Each row has a name. Each question is about the rows just above it.

[-14  49 -20  41  -4 -22] : (47)
[ -14   12    1   58  -46 -111] : (79)
[  6 -27  12 -20  -3  -1] : (83)
[ 58 -46] with +1 step of 1 on every entry:  [ 59 -45]
[-14  12   1  58] with +1 step of 1 on every entry:  [-13  13   2  59]
Shift each entry of [ 12   1  58 -46] by -1 times 1:  [ 11   0  57 -47]

[  4  21  25  12  10 -22   3   3  57  -7] : (66)
[ -9  -3 -13  16  -9  20  19  -6  17 -24] : (105)
[-20  73 -30  32  -4 -25   5   6 -13  -9] : (68)
[ 18   8  -7  16   7 -41  15  -5   5 -18] : (56)
[-17   0  11 -22 -14   5 -24  26  28 -28] : (135)
[ 11 -14  14  14 -11 -15  -4  33  31  28] : (101)
[ 39 -38  27  26   3 -79  15  -6 -89  -3] : (153)
[ 18  35  11 -34  -1  39 -29  11  -9   1] : (34)
[-18  27 -26  47   0  18 -13   0 -36 -11] : (63)
[ -9  30  16  38   0 -34   0   4 -47  -8] : (148)
[  9 -12  32  31  -1   2  15  18  67 -24] : (180)
[ 13 -15  -3  -6  -6 -29 -28  11 -73  11] : (38)
[14 14] with -1 step of 1 on every entry:  [13 13]
[0] with -1 step of 1 on every entry:  [-1]
Move every entry of [31] by +1 step of 1.  [32]
[ 0 11] with +1 step of 1 on every entry:  [ 1 12]
Move every entry of [-26] by -1 step of 1.  [-27]
Shift each entry of [3 3] by -1 times 1:  [2 2]
Move every entry of [ 16   7 -41  15] by -1 step of 1.  [ 15   6 -42  14]

[ 22  23  34  46  60   3  21  42  47   7 -59  54 -33 -49]  (142)
[ 29  -9 -52 -43 -44 -42 -45 -49  39 -49  17  42  27  21]  (136)
[-27 -57 -56 -29 -32 -76 -74 -53  86 -54  48  89 -16  54]  (128)
[ 22  23  34  46 -32   3 -62  42  47   7 -59  54 -33 -49]  (28)
[ 22  23  34  46  60   3 -62  42  47   7 -59  54 -33 -49]  (11)
Move every entry of [34 46] by -1 step of 1.  [33 45]
Move every entry of [-53] by -1 step of 1.  [-54]
Move every entry of [42] by -1 step of 1.  [41]
Move every entry of [22 23 34 46] by -1 step of 1.  [21 22 33 45]
Move every entry of [23] by +1 step of 1.  [24]
Move every entry of [-33] by -1 step of 1.  [-34]

[ 23 -25 -58   5 -99  32  57  -7 -74 -47  37  50 -64 -41 -90 -19 -73 -61
  25 -22  16  23  51] : (50)
[-38  36  68  11   3 -21 -31  41  63  81 -38 -58  39  27  46  11   7  13
 -46  21  47 -52 -31] : (109)
[-25  41  60  22 -38 -37 -25  53  65  54 -44 -54 -24  28  24  -9 -37   5
 -38  23  45 -29 -24] : (65)
Shift each entry of [7] by -1 times 1:  [6]
[37 50] with +1 step of 1 on every entry:  [38 51]
Shift each entry of [37] by -1 times 1:  [36]
Shift each entry of [-24] by +1 times 1:  [-23]
Shift each entry of [-41] by -1 times 1:  [-42]
Shift each entry of [25] by -1 times 1:  [24]
Move every entry of [45] by +1 step of 1.  [46]

[-37  -1  13  11 -19   2  -2  -6 -27 -16 -28  -8 -31 -24  -9  -1  35 -12
  14  27]  (53)
[ -12   41   58  -61 -108 -112   65   91  -33  -43  -75  -11  -14  -38
   54  -34  -68   56   65  -53]  (125)
[ 49  -9 -41  11  78  46 -19 -22  56  46  73  17  48  49  -5  15 -29  -1
 -49 -21]  (59)
Move every entry of [56 65] by +1 step of 1.  [57 66]
Move every entry of [ -9 -41  11  78] by +1 step of 1.  [ -8 -40  12  79]
[46 73 17] with -1 step of 1 on every entry:  [45 72 16]

[ 23  76  58  25 -86  83  60 -11 -75 -83] = (26)
[ -6 -81 -92 -14  84 -78 -90  18  69  68] = (14)
[-77 -10  51  90 -53  74  -2 -71 -83 -74] = (6)
[-85 -63  48  88  43  72 -44 -35 -53 -70] = (168)
[ 44  88  46 -24 -87  13  94   7 -50 -49] = (19)
[-90 -20  25  88 -26  73 -12 -67 -79 -72] = (57)
[-64  -7  17  81 -53  74  -5 -66 -79 -94] = (39)
[ 91  57 -44 -91 -22 -66  21  58  47  79] = (18)
[91] with -1 step of 1 on every entry:  [90]
Move every entry of [-22 -66  21] by +1 step of 1.  [-21 -65  22]
[76 58 25] with -1 step of 1 on every entry:  [75 57 24]
Move every entry of [-92 -14  84] by -1 step of 1.  [-93 -15  83]
Shift each entry of [-87  13  94   7] by -1 times 1:  [-88  12  93   6]
Shift each entry of [17 81] by +1 times 1:  [18 82]
Shift each entry of [58] by -1 times 1:  [57]

[  9  50 -54  54 -63  40 -86 -18 -15  64  73 -32 -45  12 -14  10] : (41)
[ 10 -35  66 -35  50 -24 102  21 -10 -40 -45 -28 -48  11 -20   9] : (112)
[  4 -22  52 -22  29 -15  76  18 -14 -27 -28 -34 -42  11 -12   6] : (43)
[  -7   44  -66   43  -54   30 -104  -18    8   48   56   21   50   -5
   29   -5] : (114)
[  5 -42  67 -44  59 -30 104  21  -2 -49 -58 -11 -47   3 -30   3] : (140)
[ -4  18 -21  13  12  10 -39   7  46  10   9  81  47 -13   4  -8] : (5)
[  9 -34  65 -39  89 -24  94  34  45 -48 -60  70  -8  -7 -30   0] : (84)
[  9  50 -54  54 -63  40 -86 -18 -15  64  73 -26  39  17  44  14] : (151)
[ 15  32  18  36 -36  26  17  11 -42  38  49 -92 -23  43  39  27] : (134)
[ -4  -9  12 -17  53  -8  14  19  59 -22 -30 103  30 -20 -20 -11] : (182)
[ -7  41 -60  40 -49  29 -96 -15  12  44  52  27  49  -6  26  -6] : (54)
Move every entry of [21 -2] by +1 step of 1.  [22 -1]
Move every entry of [30] by +1 step of 1.  [31]
Shift each entry of [27] by -1 times 1:  [26]
[21] with -1 step of 1 on every entry:  [20]

[  52  -56  -89  -45   54  -67  -87  -96  -26  -90  -25  -71   10   67
  -83  -40  -69    0  -40   48  -71  -85  -69  -94   23   89  -28  -78
  -23 -103   58  -70   71   61]  (115)
[ 29 -43 -87  -5  34 -64 -82 -85 -40 -85   1 -56 -14  39 -83 -18 -87 -82
 -91 -18 -63 -90 -49 -93  -5  70  -5 -65   5 -86  37 -53  50  57]  (32)
[ 29 -43 -87  -5  34 -64 -82 -85 -40 -85   1 -56 -14  39 -83 -18 -87 -82
 -91 -18 -63 -14 -49 -93  -5  70  -5 -65   5 -86  37 -53  50  57]  (36)
[-87  -5  34] with -1 step of 1 on every entry:  [-88  -6  33]
Move every entry of [-69] by +1 step of 1.  [-68]
[-71] with +1 step of 1 on every entry:  [-70]
Shift each entry of [-63] by -1 times 1:  [-64]
Shift each entry of [-26] by -1 times 1:  [-27]

[-64  32  23  20  17  -5  17   6  18  13   4  -5   7  -3  68 -39  27 -21
  -2 106  -6  25   3 -21  45  -7  -9 -10  -4 -26  18   8 -53  45  -8 -39
  16 -22]  (40)
[ 36  -3  15   1   3  11   3 -14   5 -11  28  28  17   1  30 -16   6  28
   0  61  51  -9   5 -44  15  16  -2  26   3 -16   1  -4 -51 -10   2  13
 -16 -16]  (64)
[  2  21 -21 -35   3 -19  -9  14  11 -32   8  27 -18 -22  -1  21  -9 -18
  -2 -33 -22  19  -2   1 -45 -28 -10  24  10  -5  13  42  -9  20  -8 -18
   3 -18]  (72)
[  2  21 -21 -35   3 -19  -9  14  11 -32   8  27 -18 -22  -1  21  -9 -18
  -2 -33 -22  19  -2   1 -45 -28 -10  24  10  -5  13  42  -9  25  -3 -30
  -1 -11]  (27)
[ 36  -3  15   1   3  11   3 -14   5 -11  28  28  17   1  30 -16   6  28
   0  61  51  -9   5 -44  15  16  -2  -2  -1  33  -6   9 -26 -17  -2  16
 -14 -23]  (61)
[-10  24] with +1 step of 1 on every entry:  [-9 25]
Move every entry of [-2] by +1 step of 1.  [-1]

[-27  21   1 -30  53 -13 -41 -61 -49  62  71 -25 -19  -9  40 -62   3  59
  -3  46 -10] = (10)
[-66  33  28  65  -2 -97 -45  20 -16 -27  39  -3 -70 -39 -39  96 -59  -2
   7 -10  -7] = (189)
[-50 -33 -63  56  12 -18 -30  22  47 -29   0 -37  -6 -41 -48  92 -30 -36
  13  19 -38] = (20)
[-12 -15  31  41   5 -19  -8 -44 -51 100  47  47 -43 -57  10  11  28  58
 -27  34  -1] = (12)
[-15  -5 -12  63  -7 101  -9  38  22  31  -5  43  77 -28 -80  60  74 -64
 -35  56 -16] = (175)
[-33  41  36 104 -37  -7 -13  21  47  64  22  51 -72 -36 -45  48 -80   5
 -40 -35  58] = (2)
[ -9   2 -79 -48  37  64   4 -12  25   2   6 -89  60  32 -18 -77 -40   2
  22  17 -23] = (22)
[-10 -84 -66 -30  48 -51   0 -78 -44  48  30 -59 -29 -47  49 -20   5  79
  29  44 -63] = (13)
[ -7 -48 -54  11  49  37 -38 -78  46 118  44   5 -40 -41  71 -50  12  53
 -31  53  10] = (62)
Shift each entry of [-97 -45] by -1 times 1:  [-98 -46]
[-43] with -1 step of 1 on every entry:  [-44]
[ 46 118  44] with -1 step of 1 on every entry:  [ 45 117  43]
Move every entry of [ 47 -43] by +1 step of 1.  [ 48 -42]
Move every entry of [-2] by -1 step of 1.  [-3]

[ 17  -8  14  12  11   4  -4   7  -9   1  17 -14  17 -43  -1  -5  11 -11
 -21   1 -22  17 -25  16  -4   2  -7  -2  21   0   5  -7 115  -7 -34  24
 -34   6 -41   4   3 -21   1  10 -10] : (123)
[ -5   2  -2 -10 -12 -27   0  31  11 -34  10  -8 -18  -4   1 -17  17  21
  -3  28 -36  23  -8 -40   0  -5   5   1  34  11  -6  -8  57 -16 115  20
  31   6  17  49   4 -17   3  11  22] : (25)
[  0  11 -12 -16  19  45  -4   0   1   7  -4  21 -13  32  -4 -17   4  10
  -9  13  39  -8 -33 -22 -14   0  11   1  -5  -9  -2  -9 -12  -6  35 -19
  17   7   6  -5  -6   1  15  19   5] : (133)
[-20   5   4 -12 -20  -5  -2  11  -2  11 -10 -38 -33  -3   5   4  12 -10
 -33   2 -24 -33  13 -14  -6  19   0   0  11  -4   3 -13  14 -11  33 -31
   0  -8 -39 -74  -7   6 -11 -30  30] : (3)
[-20   5   4 -12 -20  -5  -2  11  -2  11 -10 -38 -33  -3   5   4  12 -10
 -33   2 -24 -33  13 -14  -6  19   0   0  11  -4   3   2  14 -11  33 -31
   0  -8 -39 -74  -7   6 -11 -30  30] : (147)
[-3  5] with -1 step of 1 on every entry:  [-4  4]
Move every entry of [-8] by +1 step of 1.  [-7]
Move every entry of [-41   4   3] by +1 step of 1.  [-40   5   4]

[ -25   76  -39 -103  -11   44  -73 -105  -99  -36  -99    1  -68    4
   80  -43  -38  -75  -29  -42   15] : (139)
[-32  30  -7 -95 -31  51  23 -96 -92  34 -95 -10 -29  51  38 -39 -40 -73
 -88 -76 -23] : (60)
[ -15   67  -41   -4  -46 -100  -97    5   -5  -87   -4  -41  -64  -58
   68  -76  -32    2   87   79   92] : (124)
[-15  67 -41  -4 -46 -12 -97   5  -5 -87  -4 -41 -64 -58  68 -76 -32   2
  87  79  92] : (113)
Move every entry of [-41] by +1 step of 1.  [-40]
Move every entry of [-68   4  80] by -1 step of 1.  [-69   3  79]
Move every entry of [1] by +1 step of 1.  [2]
Move every entry of [  4  80 -43 -38] by -1 step of 1.  [  3  79 -44 -39]

[-64 -77  91 105  26] = (69)
[-58   5  78 107 -71] = (45)
[-58   5 -79 -96 119] = (94)
[-59 -64  47 102 -21] = (92)
Move every entry of [-58   5] by -1 step of 1.  [-59   4]
Move every entry of [-58   5  78 107] by -1 step of 1.  [-59   4  77 106]
Move every entry of [-58   5  78] by +1 step of 1.  [-57   6  79]
Shift each entry of [-59] by -1 times 1:  [-60]
[-64 -77  91] with +1 step of 1 on every entry:  [-63 -76  92]
Shift each entry of [102] by +1 times 1:  [103]
Move every entry of [-77] by -1 step of 1.  [-78]

[-47  -8  25 -31  95 -93  17  89  25 -12 -67  74 -64  19  60 -79 -75   2
 -59 -82  18  87  49  72 -82  52] : (111)
[-81 -22 -37  18  43 -57 -84  10  47  74 -78  52   6  14  74 -40  62  55
  58 -46   3  46  29  45  43 -87] : (86)
[-81 -22 -37  18  43 -57 -84  10  47 -81 -78  52   6  14  74 -40  62  55
  58 -46   3 -84  29  45  43 -87] : (35)
[-47  -8  25 -31  95 -93  17  89  25 -12 -67  74 -64  19  60 -79 -75   2
 -59 -82  18  87  49 -76 -61  27] : (93)
[-44 -81  49  91  61  65 -85 -79 -38  80  58  24   1  95  34 -12  72   2
 -26   9  79  42 -59  27  20  27] : (137)
[72] with +1 step of 1 on every entry:  [73]
Shift each entry of [9] by +1 times 1:  [10]
Move every entry of [89] by -1 step of 1.  [88]
Shift each entry of [29 45] by +1 times 1:  [30 46]

[ 52 -16 -20 -73  -2 -88  40 -70  -6 -90  21 -89 -87 -22 -15 -55 -57 -87
 -89  25  33 -85 -90 -26 -86 -68 -91 -12 -85   3 -92 -58   1 -92 -81 -25
 -96 -95  30 -55 -94 -54 -16] = (100)
[-86 -68 -73  24 -11 -32 -85 -13 -21  33 -55  25  37 -78 -40 -54  20  25
  74 -73 -85 -34  91 -64  86  57 -48 -88 -19 -85  21 -18 -88  58  53 -57
 -12  47 -95 -46   6  43 -74] = (37)
[  0 -71 -69 -19  15 -92  10 -66  -4 -87 -14 -84 -52 -74 -19 -94   6 -87
 -17 -14  14 -85  39 -84  35  19 -91 -75 -94 -51 -90 -44 -59 -27 -23 -44
 -92 -38 -18 -72 -94   6 -39] = (7)
[ 40 -24 -34 -51  -5 -93  34 -37 -18 -92  11 -92 -76 -22 -22 -60 -16 -95
 -68  12  20 -78 -65 -39 -75 -14 -81 -27 -83 -16 -91 -37  -4 -43 -73 -34
 -85 -74  24 -50 -95 -43 -15] = (141)
[-40 -67 -70 -49 -10 -91 -17 -20 -45 -83 -35 -81 -60 -80 -54 -78  10 -86
 -10 -27 -36 -86   8 -77   5  28 -92 -81 -81 -54 -95 -18 -74  -1 -58 -77
 -91 -56 -37 -66 -85 -17 -55] = (110)
[-10  44  39 -78  45 -36 -63  55 -85 -67 -62 -78 -56  28 -70  25  59 -71
 -49 -49 -67 -50 -78  39 -79  62 -16  45 -56  35 -70  48  50  38 -75 -33
 -56 -71  49  38 -72 -76 -35] = (80)
[-92 -76 -77  24 -79 -12 -84 -56 -34  65 -51  66  50 -78 -50 -52 -55  83
  59 -67 -86 -29  61 -72  65 -36 -38 -84   6 -84  48 -50 -88  21  55 -63
  31  63 -66 -69  57  43 -72] = (29)
[-12 -62 -50  -4 -37 -75  26 -83  21 -38  10 -23 -28 -56  -7 -76 -59 -20
 -18  -5   9 -55  -7 -60  -9 -60 -75 -63 -64 -41 -43 -61 -60 -50   1 -48
 -79 -13 -34 -61 -49 -10 -40] = (155)
[-86  54 -73  24 -11 -32 -85 -13 -21  33 -55  25  37 -78 -40 -54  20  25
  74 -73 -85 -34  91 -64  86  57 -48  51 -19 -85  21 -18 -88  58  53 -57
 -12  47 -95 -46   6  43 -74] = (188)
Move every entry of [-71  49  38 -72] by +1 step of 1.  [-70  50  39 -71]
[-18 -88  58  53] with +1 step of 1 on every entry:  [-17 -87  59  54]
Move every entry of [-22] by -1 step of 1.  [-23]
Shift each entry of [-56] by -1 times 1:  [-57]
Move every entry of [-38 -18] by +1 step of 1.  [-37 -17]
Shift each entry of [-54] by -1 times 1:  [-55]
[33] with -1 step of 1 on every entry:  [32]

[ -3 -36 -24  39  -5 -43 -23 -40  59   2  11  25 -83  90  30 -10 -30 -31
  -6  29  31  17  -6  21 -46] = (71)
[  -3  -36  -24   39   -5  -43  -23  -40   59    2   11   25   64   -3
   23 -102    4  -38  -21  -56  -17   48   30  -28   60] = (58)
[-42  38  -2 -10 -40  68 -20 -19 -89   0 -15  33 -83  90  30 -10 -30 -31
  -6  29  31  17  -6  21  27] = (91)
Move every entry of [-20 -19 -89   0] by +1 step of 1.  [-19 -18 -88   1]
Move every entry of [29] by -1 step of 1.  [28]
[-30 -31  -6  29] with -1 step of 1 on every entry:  [-31 -32  -7  28]
Move every entry of [-83] by +1 step of 1.  [-82]

[-16 -22 -21 -41  -2 -28 -17  -7  26 -19]  (85)
[-16 -22 -21 -41  -2 -28   8  -7  26 -19]  (120)
[-16 -22 -21 -41  -2 -28  19 -12  22 -21]  (87)
Shift each entry of [-28] by +1 times 1:  [-27]
Shift each entry of [-41] by +1 times 1:  [-40]
Shift each entry of [-22 -21] by +1 times 1:  [-21 -20]

